A small network was trained on made-up records. Each row is its average activation on records with the value named, seen along a few directions.
Values that are neighbours, or in one group, have similar rows; names and order tell nothing.
(in the rows, 500 means zero)
Strong random noise was added to every row along 4 fixed directions; ignore it. To show where, here is one row again and again, with new noise each time:
[586 406 464 437 463 469 275 461 445 572 750 460 479 316 569 670 279 519
 486]
[383 571 460 521 509 444 565 614 573 438 371 512 431 454 542 493 579 376
 627]
[327 583 497 508 390 430 509 500 434 302 553 431 533 492 494 502 441 436
 730]
[629 544 591 528 362 509 532 436 463 294 480 468 659 587 487 493 571 418
 481]
[533 410 504 519 486 561 430 483 465 507 660 473 532 467 510 560 403 619
 434]
[486 533 455 490 517 437 488 597 579 508 412 522 421 394 572 550 541 359
 560]


Values of D:
d6: [400 518 465 552 555 530 649 624 566 463 298 530 448 547 520 455 644 457
 517]
d5: [399 425 493 486 562 588 552 422 426 628 694 508 473 542 362 418 381 779
 430]
d1: [835 509 535 399 463 405 297 416 514 621 535 512 485 355 564 609 522 269
 320]
d7: [445 511 522 583 456 618 604 540 534 404 388 528 644 678 457 396 527 599
 506]
d9: [558 513 500 450 497 483 517 365 449 536 561 525 526 612 415 464 484 557
 505]
d10: [515 582 563 477 473 425 497 439 421 457 504 455 521 528 501 481 541 404
 555]
d11: [893 463 607 425 499 581 507 319 482 618 503 548 616 610 417 492 575 533
 247]
d2: [389 451 418 488 599 482 384 583 544 609 567 499 340 354 586 599 385 507
 535]
d8: [405 488 491 527 422 476 447 459 414 391 621 440 553 481 502 509 416 560
 574]
d3: [488 398 513 614 540 617 586 496 536 519 366 552 609 634 492 376 544 695
 352]
d4: [786 569 615 400 414 429 427 415 466 451 471 462 573 498 498 567 558 287
 428]
The values of D form 4 separate groups.
Q: List the group mates of d4, in the order listed.
A: d1, d10
Q: List the group mates of d5, in the order listed.
A: d9, d11
Q: List the group mates of d3, in the order listed.
A: d7

Values of T:
t6: [428 504 551 528 439 502 517 463 423 357 581 374 480 486 496 531 502 472
 602]
t2: [639 540 494 402 504 377 393 473 448 587 594 486 424 338 516 579 503 353
 435]
t1: [743 577 536 429 220 314 295 409 395 286 505 446 692 430 594 689 419 200
 582]
t5: [611 471 584 463 428 615 541 356 418 474 560 514 687 632 414 445 423 657
 479]
t9: [422 558 442 515 431 441 453 432 473 467 442 493 552 508 496 429 399 472
 588]
t4: [702 462 576 556 500 572 531 470 581 429 436 489 521 536 557 529 644 400
 342]
t16: [445 427 531 588 533 519 482 500 464 541 646 422 417 480 493 545 528 602
 472]
t15: [528 541 570 434 344 448 446 356 406 435 562 448 664 561 503 524 323 502
 671]
t8: [444 625 516 506 534 498 760 526 502 405 288 503 496 669 350 314 737 434
 522]
t12: [208 669 406 345 445 281 411 484 433 491 622 449 367 376 461 537 298 364
 929]
t7: [543 606 569 511 342 520 509 468 461 184 447 443 652 599 512 512 540 320
 607]
t11: [443 384 403 494 492 494 346 477 455 642 631 493 515 385 536 551 257 648
 477]
t18: [517 358 434 532 580 563 437 616 548 551 542 538 471 431 551 550 433 595
 390]
t10: [243 445 381 527 622 511 450 641 580 560 585 500 287 347 595 581 382 522
 678]
t14: [453 597 519 430 498 542 583 497 542 515 427 578 512 553 455 417 511 511
 613]
t17: [440 485 458 517 490 477 441 552 504 499 446 534 535 478 545 521 436 521
 496]
t3: [523 640 565 430 382 318 449 378 420 385 582 458 528 512 428 474 526 332
 580]
t13: [607 708 627 434 292 286 519 349 356 182 479 437 632 527 490 487 644 164
 628]
The values of T form a ring.
Q: A walk along T starts at t18 and steps to its neighbour t1. Put t9, t4, t15, t11, t14, t3 in the order it reaches them.
A: t11, t9, t15, t14, t3, t4
Q: Name the neighbours of t16, in listed order.
A: t6, t13
Q: What is the length, in steps, of the shortest route from t17 to t10?
A: 4
